These are the activations of a small neural network, seen along a few directions. Each row is one input.
Each table varies a few parts of the input and shows all the possible inputs, shuffled.
Descriptions start from the smaller parts, as in this example, which fits no table here: one of 6 places along a line, together with either a single point or (one of 2 separate values, together with one of 5 places around a ring) or one of 11 places around a ring.
Shared parts are said once, and a part with two or three values counts as separate values.
(in the rows, 128 means zero)

Other details of the inputs vary at random and push rows far along three fixed directions, the same in every table; ignore that.

A family of inputs:
x1: [128 137 113 140 132 139 133 136 121 132 129 121 124 129]
x2: [118 138 111 134 128 129 132 128 113 120 131 113 129 135]
x3: [110 130  78 119 106 127 137 136 108 137  95 141 128 149]
x4: [128  96 104 111 104 109 131 118 112 128  92 154 134 139]
x5: [154 108 177 132 147  93 108  99 141 105 160 124 141  99]
x6: [120 161 112 152 143 150 134 142 120 130 146 103 122 128]
x7: [113 164 121 128 126 166 134 151 134 143 132 118 120 139]
x8: [115 175 128 163 160 141 128 132 117 106 180  68 127 120]
x9: [135 113 140 111 120 110 117 118 134 128 119 148 135 125]
x10: [126 131  54 151 121 112 133 129 105 149 108 156 132 130]
x11: [133 151 100 166 146 117 122 119 121 134 158 128 135 110]
x12: [125 139 124 180 172 114 136 122 131 122 167  98 119 111]
x13: [130  88 158  85  99 135 135 125 128 118  91 138 126 147]
x14: [ 93 159  93  93  95 194 151 181 127 159  76 129 105 174]
x15: [152  74 139 127 124  82 121  92 115 107 122 145 143 113]
x16: [104 139  95 108 106 147 139 148 117 135  97 127 122 155]
x17: [143 119 117 144 134  87 110  98 119 127 141 154 142 110]
x18: [151  77 137 113 113 110 129 115 127 127  99 158 133 123]
x19: [144  91 146 102 110 102 116 108 132 128 106 166 137 126]
x20: [118 121 221  51 101 183 130 157 164 121 101 115 112 157]
x21: [109  98 140  79 100 130 138 139 150 150  72 168 115 162]
x22: [144 113 224  99 134 158 126 134 164 108 146 100 122 118]
x23: [132 147 109 154 144 101 113 111 120 128 155 133 138 113]
x24: [116 159 165 110 134 156 123 146 146 122 144 100 122 134]
x25: [112 125  87 100  93 156 144 158 122 155  70 156 118 159]
x26: [122 181 130 166 162 147 125 138 134 124 182  87 126 110]
x27: [116 137  67 125 102 134 134 138 117 162  92 171 128 145]
x28: [141 113 129 126 123  98 114 105 124 129 127 156 138 121]
x29: [110 151 117 177 171 111 135 119 122 114 174  84 121 119]
x30: [152  90 171 117 130 122 128 121 139 113 126 124 129 115]
x31: [107 193 131 143 151 155 122 147 133 126 168  88 122 129]
x32: [114 161  85 148 132 148 137 147 116 141 129 117 121 136]
x33: [120 124 219  80 124 178 137 151 152  97 129  72 114 144]
x34: [139 108 240  96 137 155 129 128 151  83 151  70 122 125]
x35: [138 114  80 144 120  98 124 114 119 147 115 170 139 117]
x36: [127 151 113 149 139 133 126 132 130 135 147 123 130 118]
x37: [109 143 116 117 117 149 137 141 117 126 117 112 122 149]
x38: [133 139 118 145 136 125 125 127 132 133 142 130 132 116]
x39: [114 156 119 129 129 166 139 154 126 136 125 108 116 141]
x40: [102 151 101 142 136 143 144 147 141 153 125 129 113 142]
x41: [116 152  96 136 127 150 138 151 123 140 121 119 120 138]
x42: [143 126 112 156 141 103 120 111 126 131 149 140 139 104]
x43: [152 127 121 172 159  68 103  87 119 113 176 134 149  89]
x44: [162  81 133 139 129  82 115  92 127 126 130 167 145 100]
x45: [157  87 175 117 127 113 120 108 142 118 130 145 136 109]
x46: [152  95 166 116 129  95 111 102 137 115 133 147 140 111]
x47: [140  73 115 106 100  95 128 106 112 125  87 166 138 134]
x48: [127 139  96 147 133 130 133 134 117 135 129 127 126 126]
Each input here is: one of 4 places along a line, together with either a single point or one of 11 places along a line.
Changing only the place on the line of 4 turns x46 into x15. The same change can be made to x21. Which row results?
> x29
Changing only the place on the line of 4 turns x31 into x47. The same change can be made to x23. Which row results?
> x2
Which other rows agree with x7 in the place on the line of 4? List them by row number.
> x11, x22, x26, x27, x35, x36, x38, x40, x42, x44, x45

A family of inputs:
x49: [109 115  92  94  90 124 131 133 114 142  75 163 126 158]
x50: [128 166 117 167 162 108 114 117 126 125 176 112 136 110]
x51: [150  96 114 139 132  70 112  94 122 133 125 172 143 112]
x52: [ 93 168  81 130 124 140 133 147 110 137 118 118 117 152]
x53: [112 150 113 101 106 146 127 143 136 148 108 147 129 148]
x54: [112 164  94 139 134 127 124 137 125 145 132 134 126 137]
x55: [153  99 191 110 128 136 122 125 153 121 130 133 126 112]
x56: [104 125 170  53  85 175 136 157 144 126  84 124 117 167]
x57: [143 107  86 136 116  74 112  96 117 143 116 185 149 117]
x58: [105 134 136  91 110 186 152 185 163 154  86 123 104 153]
x59: [128  97 189 129 143 152 154 128 138 106 135  83 109 135]
x60: [154 118  92 170 140  87 114  99 118 138 147 163 144  94]
x61: [141 116 191 133 154 108 115 105 133  89 168  92 131 107]
x62: [147  86 146 104 108 127 132 120 121 116 102 137 135 130]
x63: [101 202  49 180 150 155 139 153  94 135 155  85 121 136]
x64: [128 141 185 128 148 131 118 120 136  95 170  82 130 116]
x65: [144  86 196  92 117 113 117 106 138  99 126 126 136 122]
x66: [ 83 153  53 127 116 135 147 161 119 146  93 125 114 159]
x67: [133 159 230 132 168 184 132 148 146  79 193  23 116 115]
x68: [112 162 120 119 119 177 140 158 120 126 127  93 122 146]
x69: [158  89 171 119 127 117 119 114 144 126 126 150 131 108]
x70: [139 107 103 123 115  89 116 106 123 142 109 177 141 126]
x71: [119 107 179  61  92 191 149 166 140 123  75 111 107 167]
x72: [ 82 216  33 148 125 155 132 162 113 168 127 132 122 156]
x73: [149 160 138 182 167 118 112 112 133 117 200 103 139  83]
x74: [123 160 156 140 156 134 120 133 141 122 163  98 123 123]
x75: [110 125 174  65  98 203 152 177 140 125  80  99 103 171]
x76: [142  86 113 124 114  74 116  92 111 121 111 168 144 120]
x77: [113 159  72 133 118 121 123 132 120 154 119 155 134 139]
x78: [112 132  56 137 112  98 126 118  98 142 103 161 133 140]
x79: [133 105  63 121  92 116 133 121  97 142  84 170 141 140]
x80: [136  67 122 151 135  65 132  80 115 118 124 155 132 120]
x81: [132 124  78 150 125  78 114  95 101 126 136 155 149 115]
x82: [151  92 144 111 112 121 122 121 139 139 105 168 132 119]
x83: [149 117 112 159 141 104 124 107 105 111 149 119 141 108]
x84: [130 110 155  78  93 165 133 151 150 147  84 157 119 145]
x85: [141 106 118 179 156 100 133 100 130 139 152 144 127 104]
x86: [103 209  98 162 153 177 133 167 131 147 161  92 111 130]
x87: [134  82  94 121 119  80 130 119 137 146  90 177 134 128]
x88: [ 94 162 108  85  98 172 138 168 138 159  85 144 114 170]
x89: [ 97 207  59 170 146 168 141 160 100 135 154  79 120 141]
x90: [152  77 156 123 127  75 112  86 121 104 131 147 144 109]
x91: [149  99 183 105 123 139 125 130 152 128 118 141 123 119]
x92: [142 126 127 184 177 108 137 122 123  97 176  69 129  95]
x93: [155  95 199  99 120 140 121 125 157 121 127 137 129 113]
x94: [124 142 107 195 177  89 129  99 124 129 181 118 130 109]
x95: [140 155 195 150 166 158 126 130 133  84 197  43 129 105]
x96: [156  85 187  93 109 133 122 122 153 126 113 154 132 116]
Describe the family of inputs behind these rows.
> one of 4 places along a line, together with either one of 2 separate values or one of 10 places along a line
Changing only the place on the line of 4 turns x63 into x78. The same change can be made to x95. Which row results?
> x65
A walk changes only the place on the line of 4. It starts at x91 and steps to x51. List the rest of the walk in order.
> x61, x71
Which other rows does x85 become when the choice among 2 separate values takes its other values? List them by row number.
> x58
Which other rows does x92 become when the choice among 2 separate values takes its other values? List them by row number.
> x59
